Each row below holds a small network's activations on one input, seen along a few directions.
In each table, some parts of the input vary, and every possible input appears once, in random order.
Descriptions start from the smaller parts, as in this example, which fits no table here: one of 8 places around a ring, together with either a single point or one of 11 places around a ring or (one of 3 separate values, together with one of 4 places along a line).
Shared parts are said once, and a part with two or three values counts as separate values.
In the rows, 128 means zero.

Other details of the inputs shift rows strongly along two fixed directions, in all tables alike. That doesn't count.

Table:
r1: [ 49 113 154 171 108 121 146 157 129 173  76 142 146]
r2: [198 123 161  78 179 111 102 104 120  79 198 134  73]
r3: [ 79  97 102 190 109 132 144 174 114 162  64 123 129]
r4: [186 130 123 106 166  84 101  70 136 102 214 131  80]
r5: [120 101 129 134 156 118 131 184 139 139  96 105 118]
r6: [186 159 136  82 145 132  96  66 157  88 213 133 112]
r7: [ 88 138  97 156  81 153 148 167 132 184  70 136 154]
r8: [159  49 102 121 202 123  55 136 175 155 199 101 136]
r9: [ 88 122  90 166  89 164 152 169 125 161  67 122 163]
r10: [ 82 141 123 156  79 168 139 166 145 170  66 141 152]
r11: [158  71 110 102 197 163  77 114 150 169 206 117 198]
r12: [138 180 104 125  87 114 175  87 113  62 136 119 111]
r13: [140  95 125 124 157 111 115 177 150 179 148 110 109]
r14: [114  97 116 159 154 135 110 148 123 145  87 129 129]
r15: [160  54 132 110 204 157  34 131 150 162 173 141 131]
r16: [ 89  95 134 151 162 120 124 136 117 145  99 129 157]
r17: [137 152 144 134 135  84 156  65  83 110 164 149 102]
r18: [ 85 120 120 134 133 152 140 142 129 149  86 128 193]
r19: [109 192 157 128  82 127 184  77 100  95 120 156 133]
r20: [127  93 138 148 153 142  84 141 147 171 134 140 118]
r21: [107 125 100 122 128 144 116 149 163 127 100 110 162]
r22: [ 91 138 114 129 104 151 161 200 141 144  56  99 152]
r23: [169 188 153  92 108 132 157 108 125  89 162 126  94]
r24: [128 135 112 110 114 142 141 178 150 173 126 106 137]
r25: [193 156 110  81 146 118 107  66 145 102 217 127 113]
r26: [194 169 157 119  71 112 116  78  88  89 146 118 140]
r27: [146  76 138  77 192 173  59 113 156 161 188 140 192]
r28: [114 104 112 161 132 123 116 149 127 180 111 137 117]
r29: [ 95 171 125 157  91  80 183 111 103  58  67 130  85]
r30: [ 96 197 130 140  65 109 210  90  82 109  99 153 136]
r31: [ 56  96 121 181 118 116 157 161 108 162  79 123 158]
r32: [136  52 151 101 212 142  50 117 144 162 184 140 158]
r33: [169 151 171 154  67  75 134  86  73  86 113 122 100]
r34: [152 156 133 137 115  88 189 121  88  74 133 114  67]
r35: [131 106 120 109 139 180  84 140 143 150 123 143 157]
r36: [ 95 108 136 147 124 114 106 154 170 149 117 128 114]
r37: [127 186 132 101  83 123 153  89 119  53 122 144 106]
r38: [147 189 148  88  92 132 171 117 103  63 123 133  95]
r39: [100 113 150 144 121 121 135 196 154 164  99 119 107]
r40: [ 91  95 130 131 129 119 100 158 157 129 103 133 120]
r41: [177 169 120 101 117 127 173 108 106  79 163 106 103]
r42: [169 173 117 118 130 144 143  74  96  74 130 140 120]
Description of these inputs: one of 2 separate values, together with either a single point or (one of 4 places along a line, together with one of 5 places around a ring).
Changing only the choice among 2 separate values turns r10 into r20. The same change can be made to r42. Which row results? -> r14
Changing only the choice among 2 separate values turns r26 into r33. The same change can be made to r24. Which row results? -> r13
Change only the place on the ring of 5 in r37. List by row number the other rows that result. -> r6, r12, r21, r25

Table:
r43: [144 193 121 115 136 114 179 121 129 117 157 123 116]
r44: [ 71  27 145 183 159  87  84 243 182 218  83 107  87]
r45: [115 151 108 143 129 120 171  79 100 120 168 133 109]
r46: [114 100 107 134  96 140 138 208 136 204  79  91 170]
r47: [150 122 153  97 170 162  84 107 132  89 145 143 117]
r48: [189 150 134 103  98 128  99 109 142 123 152 115 118]
r49: [192  90 104  84 215 156  86 145 155 125 193  90 142]
r50: [123 201 127 122  63 116 189 114 110  30  77 129  82]
r51: [ 13 135 146 149  63 153 163 194 150 177  32 159 153]
r52: [112 127 142 138 143 123 130  88  95  72 123 128 130]
r53: [105 162 139 129 109  84 175  62 108  93 118 167 130]
r54: [155 132 119  71 147 133  89 119 178 138 200 128 130]
r55: [ 65  88  72 173 151 147 126 195 130 167  65 117 166]
r56: [144 198 174 139  49 114 178  83  85  83  64 170  98]
r57: [174  75 150 120 181 138  41  83 123 165 199 114 164]
r58: [182  95 106 150 138 133 115  98  95 128 193 133 135]
What do these inputs look like to the network? -> either a single point or (one of 3 separate values, together with one of 5 places around a ring)

Table:
r59: [143  85  95  98 143 197  57 205 202 201 140 102 166]
r60: [139  62  47 126 188 172  96 166 164 219 159  85 212]
r61: [ 67 158 121 132  50 160 193 222 145 167  42 112 148]
r62: [156 204 143 117 104  68 185  82 110  42 153 135  23]
r63: [109  29 126 140 178 118  37 168 189 221 162 114 168]
r64: [109  70 124 108 187 193  75 162 159 215 141 137 214]
r65: [161 169 167 121 131  71 179  77  63  32 138 128  59]
r66: [ 75 117  76 210 109  93 203 172  97 152  68 103 119]
r67: [144 172 170 134 135  89 180  50  49  60 150 168  62]
r68: [209 121 126  81 201 176  52  44 128 115 223 155 148]
r69: [139  51 130 113 195 143  68 223 190 218 156  97 129]
r70: [ 73 122 136 196  56  96 146 165 107 154  36 135 118]
r71: [175 140 146 129 140  89 129  82  93  46 135 131  65]
r72: [ 30 152 119 169  29 137 172 170 145 168  33 127 188]
r73: [ 91 138 121 168  79 113 156 202 140 145  43 120  78]
r74: [ 57 135 127 139  77 153 175 202 127 144  28 113 184]
r75: [183 124 126  71 208 159  69  40 148 113 239 157 156]
r76: [215 138 116  46 177 153  80  92 182 108 252 120 119]
r77: [112 183 153 146 113  77 186  39  72  45 131 174  58]
r78: [163 208 132 109  79 125 172  65  79  17 111 137 102]
r79: [190  92 142 118 205 125  66  61 112 112 200 160  93]
r80: [ 68 162 124 173  23 150 159 157 116 151  32 128 168]
r81: [ 41 157 112 143  59 136 181 173 140 110  32 122 167]
r82: [202  99 165 107 185  94  79  80 108 131 226 127 110]
r83: [141 176 152 126 120  62 173  59  88  15 138 133  53]
r84: [135  65 133 110 158 178  61 170 174 229 157 106 223]
Changing only one part turns r72 into r63. The same change can be made to r64. Which row results? -> r67
What do these inputs look like to the network? -> one of 2 separate values, together with either a single point or (one of 3 separate values, together with one of 4 places along a line)
Change only the choice among 2 separate values in r71. List by row number the other rows that result. -> r78
Change only the choice among 3 separate values in r73. List by row number the other rows that result. -> r62, r69
